Each row below holds a small network's activations on one record, seen along a few directions.
Records have a field called Baze. Each example row is followed by its value.
Other fields move the rows too, some of them a lot.
Random noise pushes rows far along 2 fixed directions. That doesn't count. These rows show it; they differ only by the noise:
[-149   20  149  -83   -8  139 -178  -73 -220   89  -31   34 -140 -106
  -46 -181 -167   25   44 -319  -55  -47  -72  -16]
[-120   61   83  -31  -10   84 -162  -52 -225   73   -3   24 -126  -98
  -96  -25  -84   22   86 -227  -22  -39  -10   69]
[-194   96   60  -93  -47  181 -162  -87 -313  259   29    3 -111    4
 -107 -222 -244   23  -48 -384   -3  -51 -169  -74]
[-101   14  141  -34   11   71 -173  -48 -174  -15  -39   42 -144 -158
  -55  -30  -57   23  128 -209  -55  -38   31   85]

[  23  -37  -74   62 -101   15  273  -15  209  135    9  -48  204   94
  -19  -43  -30  -13 -173  205  -59   39  -80 -169]  b7
[ 161 -283  135 -131  -22  -11   35 -142  136   17  -35  -85   82  273
   73 -361  -55  117 -151 -124   -2  -34 -144 -182]  b8
[ 152   17   30  -46   74   30    8  -88   64   46  -54  -68   -4  158
   23 -108  -12  -10   42   81   21  160  -52  -84]  b3
[ -91  143  -43   57  -48   53 -111   -2 -138   36  115   -2 -106  -62
  -83   67   -4  -63   66 -175    5    4   43  136]  b2
[ -85 -184  244 -135   48   70 -115  -65   65 -104 -133   32  -28    3
  110 -232  -84   93    8 -114 -196   23  -76 -138]  b8
[ 138  160 -212  145  -23 -169   46   45   51   -3  128  -95  111  126
  -58  468  240  -47  123  406   94  220  117  234]  b3
[ 147 -351  524 -167  111 -134  -72 -107  376 -390 -281  101 -134 -369
  341 -309   63  -51   47   24 -217  -43  199  -56]  b9
[ 144   21  -58 -126   -2  -39   29  -53 -211  157  113 -232  -18  241
 -123    9   58   56   88 -252  -18  -67 -174   34]  b6
[  -4  -53 -104   45   61  -74  122  128  246  175  -68   55  117  106
    8  -30  -66  -68 -129  272   72    5  -32 -305]  b10
[-133  273 -191  127  -93   79  -65   59 -237  132  148   85    1   24
 -168  211  -95   -5   25  -96  184    5  -41  110]  b1
[ -77   26  118  -74  127    9 -108   -8 -157 -175 -123  116 -156 -235
   36   66  -28    0  149 -145  -79  -25  141  149]  b2
[-100  254 -249   70 -101  -84  153   68   32  223  198  171  206   23
   -5  328  -18  -80 -215  360   99  -61   96  -45]  b9
[ 565 -244  -65  -98   -9 -296   88 -307  133  101 -104 -693  -43  606
 -185 -105  447   69   59   44   54  242 -139  293]  b5
[ -21  -48  106 -116   -2   72  -60  -33  -56   -8   81  -68  -12  133
   15 -195 -123  121  -11 -141  -60   77 -159 -117]  b8
[ 265 -313  204   -5   52 -215  107  -29  328 -260 -224 -269    3  -74
   77  -45  231  -29  109  130 -171   90   23   62]  b7
[ -85   12 -102   91  -82  -22  -16  145  126    1   63  237  184 -103
   97   50  -87  -76 -234  124   54 -102   71 -112]  b1
[ -32   32 -154   66   45  -67  151  117  185  275  -52   19  133  200
  -24 -106 -100  -62 -216  235   96   12 -113 -366]  b10
[-200  314 -336  124 -156  130  238   74 -103  493  226    3  255  251
 -168   54 -206  -69 -363  220  162  -58 -184  -97]  b4
[ 120   92   61  -29  150  -55 -113  -39 -181 -231  -22  -37 -233 -173
 -133  186  169   26  331 -118   73  -13  194  302]  b2
[-324  -37   95   19 -114  199  107   67  183  160    5  226  126 -116
  160 -338 -383  -56 -253   84  -74  -74 -136 -316]  b4
[ 193 -253  273  -56   71  -54   36    0  238 -427 -159  -12  -44 -199
  259  -95  238   68  227  -71 -301  -49  124   22]  b6
[ -96   60 -135   13  -95  184   81 -124  105  409    0   48  187  248
   68 -223 -206  -70 -256   27  -41  141 -209 -290]  b3
[   0   83 -143  -11  -43 -103   42   -4   62  183  110  -17   30   28
    9  102   37  -80 -230  162   89  -21   30    6]  b9
[-292  123 -197  -41 -229  296  -43  -51 -327  534  178   47  104  222
  -64 -413 -433  -32 -413 -337  169  -73 -414 -294]  b1
[  89 -243  147  120   69 -157  200   86  511 -404 -110    4   27 -194
  142   75  191   35  145  381 -166   82  189  -38]  b7
[-122  139 -165   28 -194   59  117   62  -96  286  131  134  206   67
   33  -70 -331   20 -305  -79   12 -103 -154 -384]  b6
[ 535 -383  117 -284   -4 -172   71 -446  161  116 -220 -638  -85  651
  -31 -544  272   46    1 -191   -4  251 -324   47]  b5
[ 126 -259   97  118   48 -179  124  161  574 -229 -168  125  166 -216
  200  183  191 -131   19  518 -147  -12  243  -75]  b10
[ 565 -403  139 -160   49 -250   28 -312  285 -122 -219 -610 -100  407
  -19 -261  416   84  130   -6  -68  228  -87  249]  b5
[-169  -15   30 -110    0   43   22    0    9  129  -15   -2   12  -46
   24 -190 -127 -112  -71   16  107   26 -108  -59]  b4

Which value of Baze does each new row have?
[ -76  191 -271  146 -104   33   27   78  -16  303   66   27  231  118
  -59  284  -86  -53 -173  323   -2  126  -30  -64]  b3
[ 149 -191  166   94  128   22  -25   29  412 -271 -215   78   20 -196
  182   53  129  -23  115  335 -226  120  233    4]  b3
[ 168 -153  -69  151   16 -269  103  171  404 -167 -117  -15  133 -148
   45  362  253 -128    7  507    1   38  220  108]  b10
[  80   84 -108  302  -10 -225    4  259   65 -341   72  265  192 -271
  -29  656  276  -42  158  534  100  -87  421  254]  b1
[-191  137  -56  -82 -184  210  -36  -96 -176  534  125  -12  136  262
    4 -352 -435  -24 -281 -172   35  135 -398 -393]  b3
[ -64   51   64   85    6   71 -111   53   59 -176   23   79  -45 -145
   33  108    2  -21  114  -38  -22   23  101  143]  b1
[ -17   91 -190 -111  -80   50   20  -36 -205  250  149  -50 -111  183
 -109 -106 -138   57  -16 -325   91  -52 -225 -175]  b6
[  36  -16  -52  -28  -74  -14  -32 -112  -56  169  124 -194   22  300
 -169    1   68   91   20  -58   12   94 -133   44]  b8
[   6 -104  145   52  121    3  104  118  341 -281 -104  120  -11 -237
  108    9   47   -3   68  358  -59  -37  171   32]  b4
[-188 -135  381 -212   15  245   -3  -24   79 -171  -54  241  -54 -288
  371 -442 -299  -38  -16 -206 -256 -176   36 -270]  b2
